Here are a small network's activations along a few directions, averaged over the inputs that share one value of a field.
Related values have similar rows: they may be neighbours, one step apart, or belong to one group.
(in the rows, 500 means zero)
Random noise pushes rows far along 5 fixed directions. That doesn't count. These rows show it; they differ only by the noise:
[616 454 603 430 434 330 766 375 506 694 536 358 489 481 332 528 640 549
 563]
[596 436 444 330 472 555 420 381 548 514 538 565 610 502 380 565 568 393
 608]
[423 409 439 504 434 488 582 526 408 464 424 410 540 412 510 555 631 562
 509]
[448 439 631 576 484 346 612 554 239 509 255 344 207 627 758 598 738 701
 313]
[592 492 581 341 453 347 669 360 572 648 603 392 559 469 340 511 627 516
 606]
[459 415 396 402 426 532 601 443 546 496 494 405 696 314 326 535 660 456
 649]
[417 525 546 314 555 468 249 496 411 352 386 501 382 640 794 584 710 550
 427]


Values of Dab:
c2: [578 361 565 796 454 593 564 639 371 598 174 495 292 506 498 568 486 496
 342]
c1: [495 463 437 493 505 683 285 483 685 476 531 669 550 479 404 447 365 302
 589]
c14: [580 528 397 445 483 525 386 553 409 329 519 563 521 552 633 561 430 433
 496]
c10: [259 446 530 500 566 681 222 597 521 375 224 460 391 643 795 556 691 506
 418]
c18: [616 505 432 549 538 397 720 444 393 565 432 410 482 399 355 463 512 444
 543]
c4: [477 572 601 287 492 380 590 393 601 501 710 377 588 449 463 461 605 549
 567]
c5: [375 552 486 404 514 685 245 558 661 327 403 439 502 590 732 594 654 424
 499]
c15: [590 454 589 692 532 329 742 462 285 639 469 461 314 486 440 398 463 581
 418]
c13: [432 534 433 613 498 621 440 615 370 394 319 626 423 572 765 587 286 555
 339]
c16: [690 556 488 584 613 567 395 472 453 447 320 583 384 627 392 560 469 384
 557]
c12: [402 579 519 590 575 417 665 511 454 550 129 324 308 421 593 499 667 509
 448]
c8: [448 616 495 532 587 550 306 739 384 319 524 604 411 639 752 586 330 661
 437]
c20: [471 459 450 597 425 557 580 541 470 571 528 604 544 528 582 500 320 534
 367]
c6: [319 523 508 398 536 555 393 437 603 451 476 494 564 436 615 416 624 422
 465]
c7: [582 538 730 352 559 371 547 330 505 585 570 450 385 596 481 403 749 480
 464]
c11: [480 602 544 373 497 571 219 538 685 443 478 526 562 546 596 582 509 399
 525]
c3: [670 489 401 601 448 607 392 532 524 543 802 762 624 572 342 539 228 469
 561]
c17: [156 557 442 489 599 602 232 662 497 215 519 521 582 407 652 414 648 587
 511]
c19: [488 513 486 499 529 439 610 406 640 598 601 493 567 401 378 327 369 481
 513]
c9: [447 483 437 697 580 618 498 553 387 368 320 422 397 469 419 465 607 486
 480]
A value of Dab combines one of 5 hidden first parts with one of 4 second parts; all combinations occur once.
Question: Changing only the second part turns c14 into c11. c18 has the same second part as c14; what does that change turn c18 into?
Answer: c2
Question: Changing only the second part turns c15 into c1. c7 has the same second part as c15; what does that change turn c7 into?
Answer: c10
Question: Changing only the second part turns c17 into c6. c16 has the same second part as c17; what does that change turn c16 into?
Answer: c12

Values of Lop:
g8: [692 387 541 507 487 501 631 342 480 711 577 612 445 545 262 478 477 452
 528]
g7: [327 563 474 380 515 414 453 492 484 396 618 480 592 472 707 421 506 577
 428]
g17: [678 468 603 586 497 595 464 462 535 634 422 559 407 684 445 583 511 451
 459]
g16: [405 533 581 348 488 529 393 513 608 454 454 479 488 571 645 548 592 518
 514]
g9: [463 634 425 309 525 475 284 539 496 333 658 602 591 594 729 500 336 523
 502]
g1: [583 561 613 383 581 424 570 355 588 614 354 352 397 467 450 501 692 403
 514]
g6: [509 370 472 811 551 612 543 586 247 483  13 451 229 542 572 601 588 451
 373]
g14: [438 396 418 474 417 615 480 483 489 399 616 530 656 392 439 477 557 498
 526]
g4: [414 573 552 456 544 344 547 510 641 509 616 344 556 384 406 379 564 513
 581]
g5: [514 517 538 411 604 688 246 429 633 473 201 477 426 630 498 588 806 264
 588]
g2: [634 512 663 480 561 481 243 480 412 475 440 635 229 738 653 525 498 487
 365]
g19: [367 385 385 464 417 623 439 522 414 344 527 530 650 356 601 541 558 525
 500]
g18: [525 487 568 411 507 455 519 487 408 436 331 399 383 547 612 652 764 498
 493]
g13: [626 597 620 356 612 457 634 347 548 585 340 385 439 525 290 518 835 439
 647]
g10: [327 537 291 590 528 626 439 648 424 320 397 503 598 360 567 495 480 524
 539]
g20: [527 492 428 613 456 560 545 558 576 566 598 593 550 497 480 505 200 497
 461]
g12: [462 459 481 602 563 518 443 521 301 455 381 625 306 640 708 472 463 562
 294]
g11: [618 519 571 547 451 379 723 450 467 587 573 412 532 486 313 536 535 583
 551]
g3: [544 530 548 255 501 487 349 419 634 497 535 501 567 465 464 493 599 375
 586]
g15: [315 564 527 631 531 427 518 640 502 486 342 361 350 522 671 468 522 598
 435]
A value of Lop combines one of 5 hidden first parts with one of 4 second parts; all combinations occur once.
Question: Changing only the second part turns g20 into g7. g5 has the same second part as g20; what does that change turn g5 into?
Answer: g8
Question: Changing only the second part turns g9 into g1. g13 has the same second part as g9; what does that change turn g13 into?
Answer: g4
Question: Changing only the second part turns g15 into g12. g16 has the same second part as g15; what does that change turn g16 into?
Answer: g19
